These are the activations of a small neural network, seen along a few directions. Each row is one input.
Each table varies a few parts of the input and shows all the possible inputs, shuffled.
A made-up example of a description, with smaller parts first: line(4) and (point or line(11) or (values(3) and ring(8))).
Shared parts are said once, and a part with two or three values counts as separate values.

Other details of the inputs shift rows strongly along three fixed directions, in all tables alike. That doesn't count.

Table:
R1: [  0 -22   2  34 -16  12   2   5  -8  -7  24  -3   5  11]
R2: [  8   0 -12   6 -11  10 -13 -10   3 -17  23   1  11 -30]
R3: [  7 -17   3  19 -23   8  -6  -4  -7  -7  13   1   1   2]
R4: [  3  16   1 -19  15 -11   0   6   6   8 -15   1   0  -6]
R5: [ -5  -2  -2  -5  15   7  14   5  -5   9 -14  -8  -8   7]
R6: [  6  25  -1 -21  11 -24  -8   0  11   5  -9   4   1  -6]
R7: [-12  -4   7   8   0 -13  12  16   6  12 -14   0   0  25]
R8: [  2 -11   1   2   0   7  -4  -3  -6   1   0  -3  -9   5]
R9: [  1  12  -2 -15  10  -3  -1  -6   2  -5   0   1   0 -13]
R10: [ -9 -16  -1  14   7  14  19   2 -13   8  -4 -12 -15  25]
R11: [  2 -22   1  33 -20  16  -7   8  -3 -13  29   1  13  -8]
R12: [ -9   7   1 -13   7  -5   9  -5   6   1 -11   1  -1   2]
R13: [  7  17   0 -10   1  -9  -6  -4   6   3  -1   6   9  -8]
R14: [ -1  -2  -8 -10  17  11  10  -1  -3   2  -8 -10  -9  -8]
R15: [ 1  4  2 -1  0  2  1 -4 -3 -6  7  2  5 -6]
R16: [ -4   8   4   8  -5 -18   5  12   0  11  -8   1  -1  24]
R17: [ -1 -10  -8 -18  23  26  12 -17   3  -2  -4  -6  -2 -21]
R18: [-6 -6  4 11  1  3  5  5 -6 -2  5 -2 -2 11]
R19: [ -1   7   5 -23   8 -16  -2  -4   9  11 -20   5  -7  10]
R20: [ -9 -20   1  28  -3  10  14  10 -12   5   4 -10  -9  29]
R21: [ -3  -9 -10 -15  18  21   2 -13  -9   2 -11  -8 -18  -6]
R22: [ 10  17   1  -6 -19 -30 -25   4  13  -6   0  10   6  -9]
R23: [ -5  25  -5 -37  28 -13   5  -4   4   6 -26  -2 -13  -6]
R24: [ -3   6   5  10  -8 -11   5  10  -1  10  -6   2   2  21]
R25: [  1  21   6 -19   0 -28  -8   7   6  16 -26   9  -6  15]
R26: [ -3  15   9  -2  -4 -16  -2   8   2   6  -5   8   9   9]
R27: [ -7  -2   9   9  -3 -12   7   7   6   9  -4   3   2  25]
R28: [  6   6  -3 -13   9  10  -1  -6   3   0  -1   1   7 -22]
R29: [ 12   4  11  12 -31 -24 -22   7   6  -4  11  13  12   2]
R30: [ 10  18  -1 -17 -10 -12 -16 -16  18 -19  15  12  20 -37]
R31: [ 11 -19   6  22 -29  16 -10  -8  -7 -10  24   6  11  -7]
R32: [ -9   8   4  11  -9 -19  -4  17   0   1  -1   4   3  15]
R33: [  5 -29  -4  16 -11  30   3 -14 -14 -11  16  -7  -8  -6]
R34: [ 10  -7 -13 -21  12  28 -13 -26  -3 -11   8  -2  -6 -39]
R35: [-4  4 -2 -4  7  2 -2  1 -2 -3  3  1  1 -5]
R36: [ 17  -5 -13  -4  -4  22 -14 -17   6 -26  29  -2  16 -54]
R37: [ -8  17  10  10 -12 -36  -6  24   6   4  -7   6   3  25]
R38: [ -8 -11  -4 -13  36  24  23  -1 -11  14 -18 -16 -20  10]
R39: [ 13  13  -4  -8  -3  -4 -10 -10   7  -9  12   5  11 -24]
R40: [  4   9  10  22 -31 -26 -12  23  10   1   7  12  21   7]
R41: [ -9  -6 -10  -9  23  17  12   2  -6   7 -13 -11 -12  -1]
R42: [ -6   7  -7 -22  23  12  14 -11  -8   2 -14  -7 -11  -6]
R43: [ -4   0   5  20 -14 -19  -3  24   5   3   1   1   6  17]
R44: [ 10  24  -6 -15  -1 -19 -22  -2  14  -6   7   9  12 -25]
R45: [  0  -7   4  -6   8   2   2  -2  -7   9 -12  -3 -16  14]
R46: [ -6 -24   1  23  -9  20  15  -6  -4  -3  12  -5   1  12]
R47: [ -2 -24   2  15 -15  13   4  -7  -4  -3   6   0  -4  11]
R48: [-13 -14   1  10   9  25  23  -2 -18   6  -5  -9  -9  18]
Description of these inputs: values(2) and line(4) and (point or line(5)).
Changing only the line(4) part turns R17 into R19. The same change can be made to R7. Which row results?
Answer: R47
Changing only the line(4) part turns R14 into R23. The same change can be made to R4. Which row results?
Answer: R15
Which other rows does R22 become when the values(2) part takes its other values? List them by row number.
Answer: R8
Which other rows does R25 become when the values(2) part takes its other values? List them by row number.
Answer: R31
Which other rows does R5 become when the line(5) part takes its other values? List them by row number.
Answer: R14, R40, R41, R43

Table:
R49: [ -2  -8   9  15   3   5   2   8 -18   2   9  -2  -7  21]
R50: [ -9   2  -9 -21  28  21  13 -12  -3  -2  -8 -10  -8 -20]
R51: [ -4 -29  -1   9   5  30  16  -9 -15   5   2  -9  -7  11]
R52: [ -3   3   7   2 -12 -10  -1  -2 -10   5 -11   2 -11  20]
R53: [  0  -1 -10 -26  22   3   2  -9   3   6 -16  -7 -17  -6]
R54: [ -4  35  -6 -29  15 -36  -5   6  20   3 -18   5  -1 -14]
R55: [ -3  22  -9 -28  21 -10   0  -7  11  -5 -13   1   0 -27]
R56: [ -8  -9  -9  -2  20  15  20  -2  -6   2  -5 -16 -12   1]
R57: [  2  34   1 -18  -2 -30 -14   6  17  -6  -5   8  17 -14]
R58: [ -5   0  11  11  -3 -11   6   8   1  16  -8   6   3  27]
R59: [ -7  -7   6   2   2   6  14  -1 -20  19 -21  -5 -20  38]
R60: [-10 -17  -1  31  -6  14   2  17 -17   3   7  -8  -8  20]
R61: [  2  -3  -2 -19  17  23  13 -22 -17  12 -21  -7 -22   3]
R62: [  4  -3   0   8 -23 -15 -13  -3  10 -10  16   7   8  -6]
R63: [  5 -29   2  39 -25  35   9  -8  -9 -14  37   1  16  -8]
R64: [  4   7 -13 -13  17  15  -4   0  -8   4  -5  -7  -6 -15]
R65: [  1  -1  -8 -21  18   3  -1  -8   8   4 -13  -7 -16 -10]
R66: [-3  5  0 -1 -1 -8 -2 -5  6 -3 -2  6  3  2]
R67: [  2   3  -1  -8  -1   6   2  -7   3  -7   7   2   5 -12]
R68: [  3  13 -12 -22  16   6  -1  -8   5  -9  -2  -6   4 -33]
R69: [ -2  -6  -6  -4  21  19  19   0  -9   7  -7 -12  -4  -1]
R70: [  3   1  12   8 -13 -20  -6  11   7  12  -7   7   6  19]
R71: [ 13  27  -5  -7  -7 -23 -24  12   9   2  -1   8  11 -18]
R72: [  2 -17   2  27 -10  16  -3  -3 -17 -16  27  -3  -1   4]
R73: [-10   1  11   6   2 -14   9  12  -1  18 -14   3   0  34]
R74: [  2 -12   9  16 -17 -10  -5  15   1   3   2   7   2  15]
R75: [-3  3  8 11 -9 -6  4 11  1  5  3  5  8 14]
R76: [  2 -17 -17  15   0  30  -2  -5 -14 -14  16  -8  -3 -19]
R77: [  0  10 -11 -28  18   0   0 -21   8  -3  -6  -1  -5 -19]
R78: [ -7   4   3 -10  11  -6   7   1   1  11 -14   3  -4  15]
R79: [ -1  10   3   0   1 -19   2  18   4   4  -7   1   6   4]
R80: [-11  14   8  -7   6 -26   0   9   6  14 -18   6  -2  24]
R81: [  1  15   4   4  -6 -27 -15   7   1  -3   9   3  -2   8]
R82: [  5  15 -14  -5  -1 -13 -15   7   5  -5   3   0  -1 -17]
R83: [  9  18  -5 -33  11 -12 -20  -7  17  -3 -13   3  -2 -29]
R84: [-12 -17   3   5  11   3  14   6  -7  14 -19  -5 -16  36]
R85: [-11  -5   0  -1   9  13  13  -1  -5   1  -2  -5  -5   5]
R86: [ 10 -10   3  16 -31  -4 -15  -2   5 -15  25  11  17 -14]
R87: [-14   2   9   4  15  -2  19  13  -4  20 -17  -5  -7  24]
R88: [  8   0  -7 -14  19  25  -1 -17 -14  -6  10  -5  -5 -19]
R89: [ 18   6  -4  -8 -24   3 -19 -22  -2 -18  14   9   6 -33]
R90: [ 10 -10   2  16 -28  -4 -20   1   7 -15  22   8  14 -16]
R91: [ 10  15  -1  -3  -1 -10  -4   4  10  -2   4   2  15 -18]
R92: [ -8 -12   5  10  -2  -6   7   7  -3   5  -8   0  -6  27]
R93: [ -8   6   7  -1   3 -11   9  14   1  10 -10   4  -2  19]
R94: [ -6  20   9  -2 -10 -29  -7  11  12   1  -5   6   9  12]
R95: [  7   4   1 -12   4  -7  -8   1   5   8  -9   4  -1  -4]
R96: [ -5  -5   4  16 -13  -1   4   2   1  -7   8   1   6  13]
R97: [  8  -7   8  15 -25 -10 -13   4   5  -3  13   8  15   1]
R98: [ -1  -3   5   5 -12 -11  -9   5   5   2   0   5   3   8]
R99: [  1 -10   6   5   2   1   4   7   0  15 -10   0  -6  17]
R100: [  2  -9  -4   3   9  28  -1 -15 -16 -13  19  -8  -6 -14]
R101: [  3  -1 -10  -4  -5   9  -1 -18   6 -17  18  -1   6 -23]
R102: [  3   5   6   6 -10  -4   1   1   6   0   6   4  12   4]
R103: [ -4 -17 -10   5   8  34  16 -16  -9 -13  11  -7  -3 -13]
R104: [  6 -10   7  12 -18  -6  -9   5   4  -3   8   8   8   3]
R105: [ -2   5   3  -2  -9 -12   1  -4  -5   6 -12   1 -18  21]
R106: [ 12   2 -13   2  -8   8 -10 -12   7 -27  22  -2  19 -45]
R107: [-11 -10 -11  -7  23  28  23 -12  -8  -1  -3 -14 -13  -1]
R108: [  2 -20   5  13  -3  12   1   7  -3   8  -1  -4  -5  11]
R109: [  5  -6  -5  -5  -3  17   3 -21 -13  -8  -3  -4 -13  -5]
R110: [ -2  -4  13  17   5   0   6  11 -16  12   2  -2  -7  30]
R111: [ -5  -8   7  10 -11  -7  -2   5   0   2   0   2   1  15]
R112: [  0 -20  -8 -11  23  30   8 -14  -5   0 -11 -13 -18  -8]
R113: [ -7  -2   4  21 -12  -5   6  11   1  -5   5   1   9  16]
R114: [  5  19  10  -8  -6 -33  -9  10  13  14 -15  12   7  13]
R115: [ 0 -7 -4  5  4 25 10 -7 -6 -6  9 -5  8 -9]
R116: [  9  -2  -6  -6  -5  -2 -13  -8   8 -10   5   4   4 -21]
R117: [  1   9  -6 -25  17  13   8 -14   1   1  -6  -4   1 -13]
R118: [  6 -16   8  19 -19  -2 -10  11   5  -4  10   4   4   2]
R119: [  1 -15   0  30 -30   5  -2   0   3 -19  35   3  14  -7]
R120: [  4  10  -1  -7   7   6   6  -5   4   0   1   1   9 -12]
R121: [ 11  -6   1  17 -34 -13 -22  -2  13 -18  26   8  14 -15]
R122: [ -6   2  -5   0  13   0   2  17 -11  12 -13  -5 -13  12]
R123: [ -5  20   9  -3  -3 -32  -3  20  12   5  -9   9   7   4]
R124: [  5 -15  -2  -7  14  23   4  -9  -1   8  -8  -8 -11  -8]
R125: [-10   1   6   9   3  -5  10  14  -1  11  -7   0   2  15]
R126: [  4  34  -3 -34  14 -19  -6  -1  14  -1 -12   9   8 -24]
Changing only one part turns R94 into R117. The same change can be made to R52. Which row results?
Answer: R59
Changing only one part turns R120 into R113. The same change can be made to R63. Which row results?
Answer: R103
What do these inputs look like to the network?
Answer: line(6) and (values(3) or line(10))
Which other rows does R110 become when the values(3) part takes its other values? List them by row number.
Answer: R61, R71
Which other rows does R68 become when the line(6) part takes its other values? List them by row number.
Answer: R56, R69, R79, R91, R106
